Each row below holds a small network's activations on one input, seen along a few directions.
Each table varies a few parts of the input and shows all the possible inputs, shuffled.
Descriptions start from the smaller parts, as in this example, which fits no table here: one of 8 places around a ring, together with either a single point or one of 9 places along a line or (one of 3 separate values, together with one of 4 places along a line).
Shared parts are said once, and a part with two or three values counts as separate values.
In the rows, zero is written as 128.

Other details of the inputs vary at random and push rows far along three fixed directions, the same in every table; ignore that.

A family of inputs:
x1: [123 117 113 123 146 134 104 106 108  71 233 143]
x2: [112 114 113 122 158 145 113 145 163 160 102 153]
x3: [123 150 147 128 119 155 173 142 186 107 146 120]
x4: [131 125 148 126 102  95 173 129  98  89 143  97]
x5: [118 128 130 108 114 163 169 150 183  96 134 120]
x6: [141 143 138 119 121 166 166 154 179 100 137 114]
x7: [134 148 166  94 100 160 156 139 180 101 133 143]
x8: [135 119 122 150 102  85 122 126  81 150  71 106]
x9: [125 128 134 139 156 139 131 136 160 171  90 143]
x10: [140 154 143 123  72  91 188 131  96  97 104  59]
x11: [130 171 148  95 115 168 180 160 154 112 136 149]
x12: [113 138 122 138 147 154 102 152 157 156  89 136]
x13: [121  99  97 140 185 117  51  96  92 137 198 175]
x14: [109 146 136 138 142 141 135 142 154 174  70 118]
x15: [119 130 122 140 144 157 106 145 158 155  87 138]
x16: [132 145 149 131  69  92 197 124  94  97 103  66]
x17: [144 142 142 115 128 150 171 168 178 103 137 123]
x18: [129 120 121 143 158 150  97 143 167 155 112 161]
x19: [135 148 166  90 104 163 157 144 175 100 130 141]
x20: [147 139 141 121 121 149 172 159 185 105 141 124]
x21: [121 134 128 118  79 100 157 135 102  79 128  85]
x22: [133 119 127 153 120  82 126 102  85 160  94 114]
x23: [120 111 114 131 160 147  94 136 173 152 117 165]
x24: [135 135 142  88 137 133  92 111  97  67 209 158]
x25: [138 135 149 117 124 160 129 141 146 184  86 145]
x26: [121 102  98 136 147 118  66  99  90 128 140 140]
x27: [107 123 130 147 153 155 113 122 168 167 113 142]
x28: [128 133 122 137 147 155 116 140 157 166  85 126]
x29: [131 127 117 142 155 161 102 130 164 164 108 140]
x30: [137 134 137 133 110  95 155 117 108  91 175 115]
x31: [120 134 152 121 126 164 175 146 179 100 139 117]
x32: [125 118 109 121 127 125  99 111 117  63 214 137]
x33: [ 99 125 111 122 154 154 105 143 160 159 100 139]
x34: [113 114 109 133 156 161  87 128 172 148 117 156]
x35: [107 125 136 139 152 154 126 133 157 165  88 130]
x36: [144 145 127 104 130 138 129 110  83  84 202 163]
x37: [133 120 126 115 102  99 147 134 106  75 153 112]
x38: [139 162 148 105 107 169 182 143 164 113 139 155]
x39: [147 125 132 128 103 106 145 135 104  76 157 115]
x40: [141 149 140 128  64  95 185 140  94  97 103  58]
x41: [119 115 119 139 124  88 119 122  76 156  96 114]
x42: [123  99  92 138 172 111  41  99 100 127 187 173]
x43: [132 116 113 151 116 108  97 109  84 140  98 114]
x44: [125 105 124 149 144  96 101  99  88 149 130 133]
x45: [142 147 145 110 135 146 174 159 180 103 137 122]
x46: [139 148 141 118 124 159 170 143 185 103 140 115]
x47: [107 112 107 129 153 161 101 126 169 156 113 150]
x48: [120 120 116 111 109 118 140 122 103  74 168 109]
x49: [127 134 153 127  85  85 188 139  95  96 122  81]
x50: [145 133 121 132 110 119 131 116 109  83 186 108]
x51: [109 119 112 127 156 159  93 137 164 149 104 148]
x52: [129 155 137 131 104 150 155 127 148 189  67 153]
x53: [123 105 113 138 141  99 105 112  79 148 118 130]
x54: [140 130 126 147  94  74 141 130  77 167  54  82]
x55: [135 123 105 147 150 109  77  88  90 148 146 128]
x56: [136 131 123 145 103  89 134 104  78 160  63  82]
x57: [135 165 148  97 114 170 181 152 156 111 135 153]
x58: [154 132 133 124 114  98 153 118 108  87 166 108]
x59: [123 126 125 110 100  95 158 141 101  85 150 104]
x60: [115 109 109 139 140 114  96 103  79 143 122 123]
x61: [112 142 140 111 125 162 171 161 173 101 138 117]
x62: [141 119 107 145 161  98  75  95  93 149 156 144]
x63: [137 134 141  99 126 129  90 100 107  73 220 162]
x64: [121 131 140 115 120 167 174 149 177  99 137 120]
x65: [131 128 138 152  86  67 164 116  77 170  38  81]
x66: [117 108 120 151 141 110  95  91  87 145 131 123]
x67: [136 130 120 135 109 121 118 120 110  71 189 121]
x68: [134 112 105 152 148 104  66 109  93 138 153 153]
x69: [116 140 137 136 155 131 132 149 156 173  82 135]
x70: [131 110 115 109 131 114 128 124 108  72 194 135]
x71: [105 115 105 132 151 159  97 125 173 159 122 153]
x72: [135 139 145 123 124 157 119 134 154 188 104 153]
x73: [138 127 125 132 170 145 113 134 164 166 106 148]
x74: [118  96  87 133 178 114  46  97  98 132 195 175]
x75: [126 124 126 156 108  92 129  95  83 160  83  97]
x76: [124 125 133 110 114 147 174 155 187 101 138 131]
x77: [131 133 123 134 159 156 114 126 162 165  96 133]
x78: [139 135 129 143 100  69 145 121  78 168  54  82]
x79: [127 130 155 119 130 150 180 154 179 103 140 127]
x80: [134 130 130 116 141 120  77 118  65 160 144 146]
x81: [128 126 131 154  95  88 145 100  78 163  59  84]
x82: [117  99  97 140 175 130  57  89  88 132 179 157]
x83: [146 134 138  95 142 140 103 125  86  86 224 155]
x84: [111 127 137 151  90  84 149 114  75 164  51  73]
x85: [137 135 147 120 127 159 122 136 151 185  97 151]
x86: [156 128 133 125 101 102 160 131 102  88 151 100]
x87: [120 115 113 135 118  83 105 125  85 146  92 116]
x88: [120 112 122 131 164 152 117 138 161 163 110 156]
x89: [131 127 126 150  94  78 128 135  79 155  59  96]
x90: [133 112 122 120 139 117 126 118 106  76 208 140]
x91: [121 111 115 127 161 148  99 140 169 152 110 161]
x92: [139 128 126 134  98 118 135 123 107  72 164 109]
x93: [135 125 116 141 168 150  94 136 169 167 131 160]
x94: [124 159 167  84 109 159 153 156 170 101 130 137]
x95: [114 120 134 144 157 142 118 130 169 170 114 152]
Description of these inputs: one of 5 places along a line, together with either one of 3 separate values or (one of 2 separate values, together with one of 8 places around a ring).
Q: Changing only the place on the line of 5 turns x13 into x53. The same change can be made to x1. Which row results?
A: x60
Q: Changing only the place on the line of 5 turns x44 into x95. The same change can be made to x22. Which row results?
A: x30
Q: Changing only the place on the line of 5 turns x37 into x42. The same change can be made to x8. Which row results?
A: x68
Q: Change only the choice among 3 separate values in x25. List by row number the other rows that result.
A: x19, x36
Q: Start at x78 and move only the place on the line of 5, one step at a time. The first step leads to x45. Which rows follow, in order?
A: x73, x58, x62
Q: Change only the place on the ring of 8 in x41. List by row number the other rows that result.
A: x49, x54, x59, x69, x78, x87, x89
Q: Change only the choice among 3 separate values in x52. List by row number the other rows that result.
A: x63, x72
Q: Change only the choice among 2 separate values in x18. List by row number the other rows that result.
A: x92
Q: Start at x10 and move only the place on the line of 5, one step at a time. The first step leads to x56. Which rows follow, in order?
A: x77, x46, x55

A family of inputs:
x96: [137 114 155 155 139 106  87  86  54 157 160 141]
x97: [ 96  92 126 133 128 121  67  74  61 117 131 132]
x98: [ 93  92 141 122 139 170  85 118 142  83 211 179]
x99: [137  85  83 151 133 109  91  49  87 134 148 124]
x100: [134 126 129 179 209 145 112 177 248 132 126 104]
x101: [161 114  97 151 152 103  90 127  47 149 151 131]
x102: [138 106 107 164 161 107 112  96  51 160 164 125]
x103: [137 141 162 118 191 170  99 108 123 101 210 157]
x104: [128 171 127 135 181 188 131 187 181 154 118 161]
x105: [115 174 152 131 194 198 138 140 185 157 120 154]
x106: [131 154 116 109 166  96  76 118  38 135 131 129]
x107: [ 93 142 123 146 167 126 141 130 111 213  67 125]
x108: [103 142 103  99 160 168  67 144 124  59 181 163]
x109: [ 65 113 102 165 131 146 116 125 126 182  55 129]
x110: [144 120  98 144 109 121  93 106 160 184  52 144]
x111: [108 102 151 152 103  44 205 183 170 116  31  33]
x112: [133 111 100 116 142 138  84 134 156  68 194 202]
x113: [ 83  95 106 135 156 204 140 159 212 144 128 161]
x114: [160  92  71 136 124 104  69  82  83 125 137 129]
x115: [ 99 121  88 116 154  91  78 136  43 126 131 132]
x116: [120 167 153 161  84 117 230 143 118 161  53  70]
x117: [171 155 157 120  62  99 146 113  61  84 118  62]
x118: [150 133 145 151 111 141  84 131 132 200  61 130]
x119: [145 161 106 139 148 117  61  99  50 128 133 116]
x120: [139 139 133 122 122 100 105 143 136 219  66 158]
x121: [110 144 126 123 174 101  98  87  42 145 143 125]
x122: [120 104 130 175 196  64 114 159 160 186  60  84]
x123: [ 94 144 110 145 135 156 102  81 139 184  53 100]
x124: [109 108 127 103 176 123 120 112 150  91 210 197]
x125: [106 155 121 121  96 160 191 122 151  41 204  79]
x126: [137 141 131 133 152 152  94 100 153 114 232 171]
x127: [114  82 100 127 161 160 113 109 153  75 205 183]
x128: [132 130 142 100 125 132 223 153 130  70 214 104]
x129: [181 111 104 149 151  92  92 106  58 140 141 151]
x130: [113 174 138 135 183 207 127 127 197 151 122 140]
x131: [164 138 118 161 123 118 106 120 146 194  58 151]
x132: [108 142  84 149 122 145  92 132 133 183  53 104]
x133: [117  74 101 124 155  82 109  84  66 137 142 151]
x134: [146 145 180 121  83 154 183 125 146  57 209 104]
x135: [122 133 157 111  36 128 169 156 133 116  15  77]
x136: [149 124 121 156  74  97 191 102  67 108 148  56]
x137: [123 145  88 123 132 120  48  87  64 118 128 105]
x138: [ 86 117 132 127 128 183 119 141 229 150 130 191]
x139: [137 127 137 146 148 123  75  61  61 140 146 111]
x140: [149 129 103 102  81 155 174 157 155  42 196  85]
x141: [139 128 133 155 131  85  92  80  68 164 167 153]
x142: [109 134 152  72 170 183 103 176 187 135  93 160]
x143: [133 105 124 141 160 115 148 110 133 215  64 147]
x144: [168 120 142 150  86  76 205  96  67 101 138  92]
x145: [107 120 134 136 126 159  93  75 145 187  55 102]
x146: [ 86 149 157 105  83 113 211 139 120 137  29  72]
x147: [124 124 120  79 148 122  80 148 142  96 207 192]
x148: [112 116 166 135 138 126 120 121 122 222  70 142]
x149: [131 107 113  91 170 166 135 175 209 141 103 183]
x150: [112 106 144 111 120 120  88 151 124 193  45 148]
x151: [135 183 143 117 184 192 118 172 180 147 107 158]
x152: [107 131 178  67 108 139 189 137 129  33 185 106]
x153: [ 96 129  87 119 158 164  79 161 125  68 194 164]
x154: [139 147 152 145 177 169 152 135 216 165 133 191]
x155: [127 143 135  96 147 208  85 141 213 135 106 137]
x156: [106 134 105  97 156  96  65 122  42 117 119 130]
x157: [162 142 125 148  55 126 204 165 134 155  47  60]
x158: [131 122 156  94  53 143 156 167 144  24 183 127]
x159: [180 110  91 152 139 102  80  95  69 135 142 137]
x160: [106 163 123 152 181 203 140 143 198 159 134 142]
x161: [151 147 155 133 143 139  96 134 113 193  46 128]
x162: [136 159 125 117  90  71 179 150  43  97 127  78]
x163: [148 133 152 126  82  48 201  96  73 108 142 109]
x164: [118  96  79 115 152 166  86 161 136  77 201 165]
x165: [184 162 157 116  99 116 192 155 147  50 195 144]
x166: [145 131 139 102 157  99  68 112  43 139 133 130]
x167: [168 132 141 117  76  94 219 159 135 155  37  96]
x168: [121 105 130 144  47  68 181  88  88  73 127 114]
x169: [171 141 141 116  73  45 180 125  70 100 130 113]
x170: [ 74 123 112 104 193 151 117 139 119  91 209 160]
x171: [112 143 173  97 191 190 133 143 189 163 120 156]
x172: [140 147 167  96  50 184 184 172 230  96 103  97]
x173: [135 111 131 200 190  76 110 154 160 181  61  84]
x174: [139 190 142 127  93 180 213 196 200 102 103  92]
x175: [124 104  95 131  92  87  51 108  78 128 141 163]
x176: [108 111 104  93 172 178 131 198 195 150 113 161]
x177: [115 130 143 135 131 106 125 115 139 229  77 156]
x178: [120 113 110 159 120 127 114  73 165 192  63 140]
x179: [117 123 114 117 136 157  84  86 170 103 227 163]
x180: [128 114 152 132  34 101 158  77  86  91 139  64]
x181: [141 131 128 174 134 122 126  89 150 203  69 146]
x182: [145 147 134 120  12 108 172 133 168 150  47  80]
x183: [155 117 111 139 181 163 116  97 150  99 218 164]
x184: [153  95 103 126  45  78 165 126  78  65 112 101]
x185: [117 132 129 121  84 193 230 155 232 108 122  78]
x186: [157 147 181  80  92 126 174 171 127  58 197 124]
x187: [125  89  88 187 169  59  51 103 117 108 144  65]
x188: [147 121 129 104  63  44 171 127  76  81 118 117]
x189: [159 136 155 118 162 156  79 147 124 104 211 178]
x190: [174 153 139 132  34  72 150 117  82 104 139  90]
x191: [145 108  92 125 158  91  94 131  47 153 150 130]
x192: [106 109 132  88 113 132 216 157 135  50 203 106]
x193: [ 96 128 196  87  82 163 222 177 207 106 112 122]
x194: [ 93 147 143 103  92 157 184 132 136  16 182 106]
x195: [100 101 121 118 126  72  87  87  72 151 155 159]
x196: [151 160 149 122 147 170 116 172 211 170 130 188]
x197: [ 95  77 107 194 158  81  88 154 174 153  48  90]
Q: Describe the family of inputs behind these rows.
A: one of 6 places around a ring, together with either a single point or (one of 2 separate values, together with one of 8 places around a ring)
Q: Changing only the place on the ring of 6 turns x130 into x105. The same change can be made to x119. Which row results?
A: x151
Q: Changing only the place on the ring of 6 turns x144 into x143. The same change can be made to x154. Which row results?
A: x163
Q: Changing only the place on the ring of 6 turns x175 into x190. The same change can be made to x197. Which row results?
A: x100
Q: Start at x101 and move only the place on the ring of 8, one step at a time. The first step leads to x104. Which rows follow, in order?
A: x151, x161, x189, x196, x165, x129
Q: Change only the choice among 2 separate values in x143. List by row number the other rows that result.
A: x167
